These are the activations of a small neural network, seen along a few directions. Each row is one input.
Each table varies a few parts of the input and shows all the possible inputs, shuffled.
Descriptions start from the smaller parts, as in this example, which fits no table here: line(6) and (point or line(9) or (values(3) and ring(5))).
Shared parts are said once, and a part with two or three values counts as separate values.
In the rows, zero is written as 128.

Other details of the inputs vary at random and push rows far along three fixed directions, the same in every table; ignore that.
These rows show it; all are for the same input, with only those details redrawn:
[149 140  69  87 163  77 132 134 168 105 116]
[151 161  99 142 176  60  58 151  96 173 141]
[106 106  92 174  55 146 220  58 183 101 130]
[165 172  37 219  91 160  77 126  84 239 144]
[100  99 146 101 144  48 185  90 180  50 129]
[126 121 108  73 169  50 156 121 184  64 117]
[109 123 118 230  67 136 145  72 108 172 154]
[111 111 125 110 144  62 168  99 169  74 127]

Rows:
R1: [ 86  84 138 202  49 212 165  73 138 154 101]
R2: [116 121 175 149 162 121  59 151  71 178 138]
R3: [148 106  67  72 114 205 171 148 163 116 106]
R4: [194 208 101  74 143 119 104 151 139  78 133]
R5: [136 140 140  62 204 102  79 168  89 126 117]
R6: [113  87  84 134  82 207 170 119 200 142  91]
R7: [ 89 113 202 165 139 121  86 110  58 154 129]
R8: [108  98 120 203  51 227 162 110 148 192 141]
R9: [ 75  97 246 149 136 109 135 113  79 121 177]
R10: [224 179   7 131 125 145 114 184 104 208 130]
R11: [ 81  88 213 159 114 138 142 117 121 136 161]
R12: [154 232  75  96 178  78  10 171 106 142 129]
R13: [ 94 119 202 158 143 117  92 111  46 147 132]
R14: [143 128  45 141  63 148 216  95 170 131 110]
R15: [157 182 143  71 173 106  76 193 109  91 105]
R16: [129 120 101  77 164  57 156 116 184  68 117]
R17: [220 184  27  93 100 195 163 155 148 116 125]
R18: [119 213 183 145 126  73  59 113  83 106 160]
R19: [178 157 185 204 127  91  92 143  22 191 191]
R20: [164 102  37  93 122 204 126 176 190 167  92]
R21: [ 68  75 232 140 114 130 183  98 128  92 162]
R22: [116 105 140  53 177 109 131 139 163  76  83]
R23: [ 90 117 251 166  79 102 185  89 124  47 119]
R24: [115 104  92 170  73 221 147 113 146 171 106]
R25: [120  83 132 127 114 172 141 142 148 140 125]
R26: [143 136 115  55 169 143 139 164 127 109 131]
R27: [130 155 116  78 160  56 133 109 196  42 120]
R28: [142 126 127 125 137 165  99 155  70 168 142]
R29: [ 92  95 170  70 154 118 160 121 147  71 111]
R30: [100  94 157 146 133 134  99 129 138 153  97]
R31: [130 107 175 148 159 128  59 165  66 184 151]
Question: What is each input in this table made of?
Answer: values(2) or ring(9) or (line(4) and line(5))
Question: A walk changes only the ring(9) part. It starts at R17 and steps to R4. List the rest of the walk in order.
Answer: R18, R12, R27, R16, R14, R10, R19
Question: Which other rows does R21 become when the line(5) part takes its other values? List them by row number.
Answer: R8, R9, R11, R26

Rows:
R32: [153 142  47 114 124 174 111 146 150 162  98]
R33: [ 98 127 206 108 146  93 130 116  99  74 138]
R34: [103 107 210 163 128 123 114 125  77 145 157]
R35: [143 143  63 164  95 158 129 116 141 165 122]
R36: [146 137  98 107 151  99 128 137 130 127 128]
R37: [135 121  99  79 145 151 131 151 168 112 100]
R38: [145 177  84 157  92 140 121 110 132 134 129]
R39: [ 92  91 191 144 109 140 164 104 114 110 141]
R40: [117 110 116  49 179  90 140 139 181  72  94]
R41: [181 148  48  29 173 140 118 188 197 102  88]
R42: [156 154  75 182  87 167 111 129 125 186 138]
R43: [127 124 167  82 186  44 126 144 130  82 140]
R44: [ 90  96 166 192  53 179 182  79 141 128 140]
R45: [106 107 163 199  61 195 146 103 114 158 143]
R46: [134 117 101 128 105 185 148 127 128 145 117]
R47: [117 122 138 157 129 134 109 122  84 167 137]
R48: [110 101 168 118 118 127 170 116 139  94 136]
R49: [135 144 150 151 179  76  49 153  54 184 148]
R50: [173 155  75 141 115 152 120 151 124 163 137]
R51: [124 115  71  93 116 128 189 102 204  80 101]
R52: [108 101 171 102 147 101 153 120 132  92 130]
R53: [135 128 108  85 152 108 129 144 166 103 110]
R54: [104 122 138 120  74 143 225  68 167  44 123]
R55: [146 145 149 106 192  67  55 175 110 142 135]
R56: [129 120 120  79 168  70 149 128 151  84 123]
R57: [146 134  92 129 121 129 143 126 133 135 132]
R58: [130 123 141 112 147 103 132 136 122 117 134]
R59: [ 88  92 182 141 124 126 150 102 106 118 135]
R60: [113 104 142 148  79 139 209  87 158  89 143]
R61: [126 123 151 128 144 133  95 150 119 144 129]
R62: [139 134 161 158 132 115 103 143  88 155 156]
R63: [136 165 103 127 110 151 116 122 134 122 113]
R64: [173 144  33  40 173 142 123 173 164 123  88]
R65: [133 121  88  71 151 112 151 131 186  87  95]
R66: [143 137  93 179  91 171 124 120  97 185 137]
R67: [163 191 121 127 167 109  41 166  58 169 138]
R68: [150 142  81  93 145 112 130 145 169 114 113]
R69: [135 121  94 139  72 165 195 103 191 100 123]
R70: [ 93 101 201 135 151 101 101 127 105 124 135]
R71: [149 141 155 149 149 139  65 169  67 184 148]
R72: [128 129 174 116 176  83  84 156  84 142 144]
R73: [107  98 133  64 156 118 154 130 179  73  97]
R74: [ 87  91 204 125 146 101 138 114 104 104 138]
R75: [ 81 118 191 150  89 141 161  81 132  81 130]
R76: [126 155 175 100 166  41 118 122 111  70 147]
R77: [164 155 111 152 143 130  72 164  79 191 147]
R78: [120 131 168 149 165  93  55 149  80 171 141]
R79: [127 124  78 147 101 192 122 123 133 170 108]
R80: [127 114 167 112 138 118 142 138 127 106 138]
R81: [158 147  91 137 118 153 111 149 142 155 124]
R82: [121 127  74 208  53 202 147  88 126 186 123]
R83: [126 126 121 142 117 150 118 131 130 150 123]
R84: [ 88 105 177 186  89 109 156  80 127 120 151]
R85: [103 114 174 171 121 106 126 106  86 145 151]
R86: [115 116 131 142 113 127 139 110 142 125 125]
R87: [168 191  40 144  97 177 100 132 130 162 110]
Question: What is each input in this table made of?
Answer: values(2) and line(4) and (point or line(6))
Question: The inputs of R38 and R63 match in every part but the line(4) part. If R60 is changed in the same way as R38 into R63, which row does it become?
Answer: R48
Question: Which other rows does R54 become when the line(4) part takes its other values? List them by row number.
Answer: R33, R67, R76

Rows:
R88: [102 112 127 221  54 183 138  90 127 181 136]
R89: [112 139 183 159 107 126 123 122  93 132 146]
R90: [140 114 111 145  79 171 184 114 149 119 118]
R91: [166 143  99 118 137 136 117 156 112 149 117]
R92: [162 163  96 103 138 145 104 167 134 136 117]
R93: [141 143  97 108 141 165 100 149 108 154 115]
R94: [171 145  95 106 141 137 108 167 138 140 115]
R95: [159 145  93  79 152 129 140 157 137 109 104]
R96: [125 136 156 112 134 111 137 136 114 107 126]
R97: [ 90 116 165 181 104 128 118 106 120 150 137]
R98: [100  89 172 118 145  84 146 114 163  95 122]
R99: [123 138 123 129 119 174 106 133 109 150 128]
R100: [106 141 163 113 132  85 144 100 139  74 138]
R101: [147 119  71 115 135 137 129 141 159 146 100]
R102: [129 111 154 112 159 118 100 143 110 134 128]
R103: [112 135 147  97 133  94 160 105 171  55 128]
R104: [122 112 142 189  85 189 117 112 102 178 142]
R105: [133 136 101 158 143 124  84 145  91 184 120]
R106: [112 107 154 150 146  90 107 124 104 152 128]
R107: [123 109 155 104 166 115 115 148 112 139 155]
R108: [124 113 163 140 125 114 156 132 115 127 162]
R109: [116 135 155 147 119 100 130 106 136  98 144]
R110: [124 128  63  96 102 165 166 121 190 111  93]
R111: [100  92 136 122  93 175 193  91 145  94 114]
R112: [145 137 144  95 148 107 118 158 142 105 123]
R113: [149 141  85 141 109 135 141 113 140 126 125]
R114: [121 151 138 124 137  94 125 110 116 107 135]
R115: [147 126  65 107 155 125 116 161 147 166 130]
R116: [134 144 158 153 146  78  83 127 101 135 150]
R117: [108 125 144 122 155  91 103 135 114 137 121]
R118: [128 102  97 115 101 187 179 109 152 117 107]
R119: [120 133 126 126 118 110 161  96 134  92 128]
R120: [104 113 164  79 151 126 140 130 155  79 120]
R121: [129 137 139 167 121 105 120 104  94 138 144]
R122: [133 131 147 122 156 133  75 157 109 147 133]
R123: [152 149  82 136 123 123 130 129 127 148 158]
Question: The inputs of R96 and R114 match in every part but one. If R94 is changed in the same way as R96 into R114, which row does it become?
Answer: R116
Question: What is each input in this table made of?
Answer: values(4) and (point or ring(8))
Question: A walk changes only the ring(8) part. It starts at R98 and steps to R101. List the rest of the walk in order.
Answer: R106, R105, R117, R110, R97, R88
Question: Which other rows does R118 become when the ring(8) part takes its other values? List them by row number.
Answer: R93, R99, R102, R104, R111, R120, R122
